Each row below holds a small network's activations on one input, seen along a few directions.
In each table, some parts of the input vary, and every possible input appears once, in random order.
Descriptions start from the smaller parts, as in this example, which fits no table here: one of 3 separate values, together with either a single point or one of 9 places around a ring or (one of 5 places around a ring, together with one of 6 places along a line).
Shared parts are said once, and a part with two or three values counts as separate values.
In the rows, zero is written as 128.

Other details of the inputs shift rows strongly along three fixed directions, in all tables alike. That doesn't count.

Table:
row 1: 90 106 106 207 108 113 154 107 117 148 116 166 160
row 2: 203 158 150 137 161 110 167 73 82 155 118 90 162
row 3: 61 138 73 201 82 125 129 130 105 141 108 190 152
row 4: 46 69 128 139 96 157 127 150 168 126 161 151 133
row 5: 125 159 126 95 129 188 75 155 173 83 114 141 137
row 6: 114 159 119 75 122 148 110 172 128 133 132 125 116
row 7: 122 89 142 191 133 70 175 65 90 152 121 121 114
row 8: 105 165 118 74 126 161 108 184 153 132 126 144 131
row 9: 137 143 127 78 129 149 119 183 155 138 151 129 147
row 10: 93 34 178 123 129 102 158 110 146 134 170 95 81
row 11: 116 151 149 79 143 166 120 146 148 127 138 113 139
row 12: 88 116 67 202 80 114 137 149 128 153 125 196 173
row 13: 197 104 167 75 161 102 117 118 136 102 135 73 76
row 14: 36 89 134 135 111 136 127 142 156 119 144 149 92
row 15: 231 155 113 139 147 90 123 92 80 123 101 98 123
row 16: 111 160 113 72 124 160 108 189 154 135 133 144 136
row 17: 147 128 189 71 170 135 148 101 130 124 149 63 102
row 18: 184 185 83 137 116 111 135 142 81 161 118 139 170
row 19: 172 122 165 77 151 114 104 112 118 92 125 77 62
row 20: 113 92 143 195 132 91 171 73 102 147 126 130 131
row 21: 200 182 89 161 138 134 108 126 120 118 89 152 179
row 22: 145 214 104 146 146 149 133 126 104 142 94 159 184
row 23: 80 47 153 118 105 100 146 127 128 130 167 102 64
row 24: 108 108 102 221 111 120 115 93 133 108 95 175 144
row 25: 194 179 142 129 162 86 162 74 54 149 109 84 118
row 26: 127 164 118 88 131 165 73 166 166 91 106 146 113
row 27: 143 142 116 92 125 176 78 166 176 91 127 134 144
row 28: 96 25 168 128 115 110 155 116 154 133 186 97 102
Description of these inputs: one of 4 places along a line, together with either one of 2 separate values or one of 5 places along a line.
Changing only the place on the line of 4 turns row 17 into row 22. The same change can be made to row 4. Which row results?
Answer: row 10
Change only the choice among 2 separate values in row 21. List by row number the other rows that result.
Answer: row 24
Change only the choice among 2 separate values in row 15. List by row number the other rows that result.
Answer: row 19
Change only the place on the line of 4 in row 7. List by row number the other rows that result.
Answer: row 3, row 11, row 20
List by row number the other rows that have the place on the line of 4 in common with row 12.
Answer: row 7, row 8, row 13, row 14, row 16, row 26
